A small network was shown many inputs. Here are its activations along a few directions, one row for each input.
In each table, some parts of the input vary, and every possible input appears once, in random order.
A made-up example of a description, with smaller parts first: one of 2 separate values, together with either a single point or one of 9 places around a ring or (one of 4 places along a line, together with one of 8 places around a ring).
Shared parts are said once, and a part with two or three values counts as separate values.
In the rows, zero is written as 128.

Other details of the inputs vary at random and push rows far along two fixed directions, the same in every table; ignore that.

A family of inputs:
x1: [107 162 102  86  95 180 123 105  89 141 130]
x2: [ 84  83 112 236 178  92 157 146 115  59 189]
x3: [ 76 148 109 129 144 125 188 129  98 110 174]
x4: [ 71 130 107 161  97  75 149 139 126  68 152]
x5: [127  97 117 124 130 199  61 107 133 134 116]
x6: [128  89 133  99 122 202 120  92 110 126  78]
x7: [ 73  82 144 188 186 139 207 155 131  57 206]
x8: [125  87 102 110  88 198 117 145  93 115  96]
x9: [205 159 188  70 154  87 145 148 144 220 104]
x10: [109 161 110  65 115 181 116 100 104 150 119]
x11: [210 162 168  86 118  69 149 164 135 210  74]
x12: [143 109  97 120 114 197 107 115  84 129  76]
x13: [124 141 100  71  55 163  99 138 133 121 135]
x14: [108 163 107  75 113 173 120  88 103 146  99]
x15: [147 147 171 154 173  38 169 125 157 154 130]
x16: [106 164  99  96  93 172 127  94  88 137 110]
x17: [ 57 134 116 180 176  80 225 109 120  82 183]
x18: [126  78 105 124  86 181  72 136 127 101 117]
x19: [117 139 109  80  75 153  80 109 137 124 135]
x20: [117 171 118  65 112 190 100 112 131 133 141]
x21: [117  83 107 139  85 163  69 122 120  89  83]
x22: [152 117 107 110 114 214  87 139 111 115 118]
x23: [ 79 145 116 170 131  97 131 109 123  93 185]
x24: [131 155 162 159 180  33 146 139 152 146 141]
x25: [ 94  79 105 202 122 116 153 142 115  69 120]
x26: [148 135 155 158 121  22 149 176 157 126 153]
x27: [149 145 147 132 125  51 204 199 122 150 145]
x28: [131 103 114 114 130 215  79 118 130 140 122]
x29: [119  76 134 108 123 194  77  92 142 108 126]
x30: [ 95  90 127 196 168 134 116 120 132  98 153]
x31: [223  94 209 126 166  78  89 140 175 187  63]
x32: [109 152 105 100  94 163  79  96 124 127 150]
x33: [236  97 171 117 128 103 105 205 160 191  96]
x34: [147 162 151 176 155  39 166 139 137 151 134]
x35: [ 99 156 107 115  92 145  76  82 117 115 117]
x36: [177  97 150 186 181  77 134 180 140 142 150]
x37: [133 105  94 116 118 206 109 125  82 124 103]
x38: [168 117 170 172 196 114 164 191 146 153 150]
x39: [ 49 132 104 201 137  59 208 128 120  62 179]
x40: [ 96  93 105 202 155 119 124 129 109  73 137]
x41: [ 82 149 133 121 148 140 173 128 133  97 196]
x42: [116 149 105  66  77 170 124 118 103 139 114]
x43: [106 145  93  84  57 156 137 124  97 115  97]
x44: [ 97 149 114  99 112 152  68  76 136 118 135]
x45: [208 159 182 104 142  53  87 138 170 196 110]
x46: [209 155 163 112  96  41 122 163 159 182  68]
x47: [ 85  97 113 206 167 136 146 111 119  93 126]
x48: [ 80 143 119 138 154 110 136 117 137 110 187]
x49: [ 79 135 125 125 149 129 162 117 138 106 201]
x50: [ 58 153 118 168 165 105 213 156 121  71 229]
x51: [113 158 102  90  93 178  97 107 121 134 156]
x52: [114 107 106 126 131 210 115 103  94 133  83]
x53: [ 78 139 113 143 141 109 142 120 132  98 193]
x54: [ 47 145 100 189 180  81 222 116 112  79 184]
x55: [ 74 135 133 148 149  91 140  95 137  95 158]
x56: [109 134  99  88  57 147  88 126 134 105 137]
x57: [ 62 141 110 170 122  91 221 189 122  54 219]
x58: [208 168 176  79 156  86 112 159 170 217 126]
x59: [117  76 138 121 121 182  67  79 142 100 115]
x60: [154 145 153 132 142  57 173 183 155 154 174]
x61: [221 118 179 121 176 122 128 173 133 221  76]
x62: [ 68 150 109 162 151  99 158  95 125  96 150]
x63: [208 171 171  86 144  75 145 150 134 216  81]
x64: [129  87 135  89 125 209 116 103 111 130  99]
x65: [212 113 184 151 174  87  81 150 160 196  64]
x66: [109 143 110  95  74 135  76  95 131 114 100]
x67: [114 158 110  72  76 180 114 130 127 113 143]
x68: [108 155  92  93 102 161 120  79 113 122 104]
x69: [101 136 121  80 110 165  84  80 141 123 151]
x70: [135  80 114 130  82 168  56 123 130 101  97]
x71: [173 106 144 206 177  65 152 159 130 135 107]
x72: [223 157 158  97 100  50 141 171 152 195  63]
x73: [113 156 106  98  96 148  91  73 125 126  96]
x74: [241 102 164 133 129  84 125 181 146 191  42]
x75: [115 139 113  93  72 141  70  95 137 116 123]
x76: [135  92 104 114  84 190 114 134  94 120  68]
x77: [124 164  95 100  92 163 110  82 107 138  98]
x78: [ 53 136 125 169 174  89 234 121 104  92 186]
x79: [143 106  87 135 116 187 102 104  99 116  76]
x80: [134  87 124 110 123 193 110  79 126 117  74]
x81: [222 161 164  94 119  57 138 153 154 207  67]
x82: [159 174 162 142 158  77 177 182 140 155 178]
x83: [ 89  77 135 184 159 131 155  98 131  78 128]
x84: [178 100 162 166 151  94 170 221 143 130 144]
x85: [138 102  95 119 116 204  83 128 114 117 130]
x86: [ 53 124 135 186 172  67 176 110 140  72 216]
x87: [133  83 135  93 123 208  90 105 142 123 126]
x88: [120 153 108  70 100 176  93 106 132 137 146]
x89: [225 118 168 142 175 105 122 150 148 208  53]
x90: [138 152 160 159 167  30 148 143 149 141 142]
Description of these inputs: one of 9 places around a ring, together with either one of 4 places along a line or one of 6 places along a line.
Q: The inputs of x36 and x40 match in every part but the place on the ring of 9. If x48 is changed in the same way as x36 into x40, which row does it become?
A: x24
Q: The inputs of x44 and x10 match in every part but the place on the ring of 9. If x30 is changed in the same way as x44 into x10, which row does it become?
A: x61
Q: The inputs of x73 and x68 match in every part but the place on the ring of 9. If x25 is changed in the same way as x73 into x68, which row does it become?
A: x74
Q: Which other rows does x30 become when the place on the line of 4 takes its other values? List them by row number.
A: x2, x59, x70
Q: Start at x86 and move only the place on the ring of 9, one step at a time. The first step leads to x55. Which rows follow, in order?
A: x15, x17, x78, x9, x41, x49, x69
Q: Which other rows does x28 become when the place on the line of 4 takes its other values? List them by row number.
A: x33, x85, x87
Q: Which other rows does x88 become when the place on the line of 6 takes its other values? List them by row number.
A: x13, x49, x51, x58, x60
Q: Which other rows agree with x20 in the place on the ring of 9? List them by row number.
A: x7, x22, x38, x41, x50, x57, x67, x82, x84

A family of inputs:
x91: [166 131 143 126 138 116 144 148 131 155 109]
x92: [129 139 131 107 111 111 133 132 128 141 117]
x93: [154 136 146 116 115  86 128 144 150 146 119]
x94: [148 125 120 134 116 123 111 145 132 129 117]
x95: [148 136 117 129 125 131 133 140 119 139 107]
x96: [166 120 150 127 135 112 122 153 145 147 124]
x97: [103 110 113 149 116 135 136 131 121  91 144]
x98: [ 99 116 110 138 120 162 111 104 121  97 123]
x99: [134 145 128 108 114 116 144 125 131 140 112]
x100: [ 91 137 113 118 121 151 113  94 126  98 139]
x101: [ 89 115 100 126 103 170 126 115 100  96 130]
x102: [102 109 109 125 107 165 116 119 125  97 136]
x103: [194 129 129  50  68 193  32 109 140 171  56]
x104: [ 96 137 105 120  94 146 114 112 122  98 145]
x105: [124 109 148 182 180  75 174 151 132 124 161]
x106: [104 135 126 152 155 106 146 123 130 124 167]
x107: [ 97 106 110 131 122 162 115 101 118 106 129]
x108: [154 150 151 126 149 104 116 131 150 157 129]
x109: [160 122 158 133 155 117 120 137 147 150 116]
x110: [162 117 147 136 144 105 121 135 136 155 111]
x111: [149 140 151 124 130  86 125 128 150 147 107]
x112: [160 125 150 122 141 117 133 154 130 158 119]
x113: [164 128 147 122 140 118 146 147 135 155 110]
x114: [149 116 131 118 117 139  99 113 125 143  98]
x115: [130 122 141 177 163  77 198 163 123 120 149]
x116: [ 96 139 105 117 109 159 111 113 128 106 158]
x117: [104 138 129 134 142 104 162 140 121 117 163]
x118: [133 146 137 126 124 112 113 117 136 134 120]
x119: [113 124 115 160 139 110 155 154 111 115 142]
x120: [122 112 152 185 176  75 174 153 141 115 152]
x121: [160 123 153 119 145 121 134 154 133 159 123]
x122: [165 118 153 125 140 117 123 153 148 149 128]
x123: [141 113 140 127 145 136 116 122 133 142 123]
x124: [ 96 144 105 105 115 159 138 105 114 107 141]
x125: [172 158 132  49  90 177  59 112 132 185  88]
x126: [ 85 124 112 139 121 115 140 104 124 103 141]
x127: [109 148 123 146 134 104 171 135 119 116 151]
x128: [161 123 155 135 151 112 119 137 144 149 112]
x129: [113 122 120 174 148 106 141 137 126 105 135]
x130: [ 88 116  99 125 108 174 125 116 104  98 134]
x131: [ 96 149 102 113 118 167 133 108 116 116 148]
x132: [166 131 147 122 144 121 144 147 132 156 114]
x133: [101 120 116 137 140 157 157 126 116 106 147]
x134: [139 139 135 107 120 118 118 131 141 131 138]
x135: [ 90 142 105 115 100 150 125 114 107 109 140]
x136: [154 142 147 126 133  89 120 128 137 157 121]
x137: [ 91 115  88 142 114 162 107 101 107  97 126]
x138: [ 89 128 115 133 136 126 136 104 122 104 157]
x139: [ 97 114 109 120 113 169 127 120 111 107 131]
x140: [149 122 135 121 118 141  97 116 132 135  94]
Q: Describe the family of inputs behind these rows.
A: one of 5 places along a line, together with either one of 4 places along a line or one of 6 places along a line
Q: The inputs of x116 and x125 match in every part but the place on the line of 5. If x94 is changed in the same way as x116 into x125, which row does it become?
A: x119
Q: Start at x129 and move only the place on the line of 6, one step at a time. The first step leads to x140. Which rows follow, in order?
A: x98, x120, x128, x109
Q: Which other rows does x111 become when the place on the line of 4 takes its other values? List them by row number.
A: x100, x108, x118
Q: Which other rows agree with x114 in the place on the line of 5? List them by row number.
A: x105, x106, x107, x110, x123, x126, x136, x137, x138
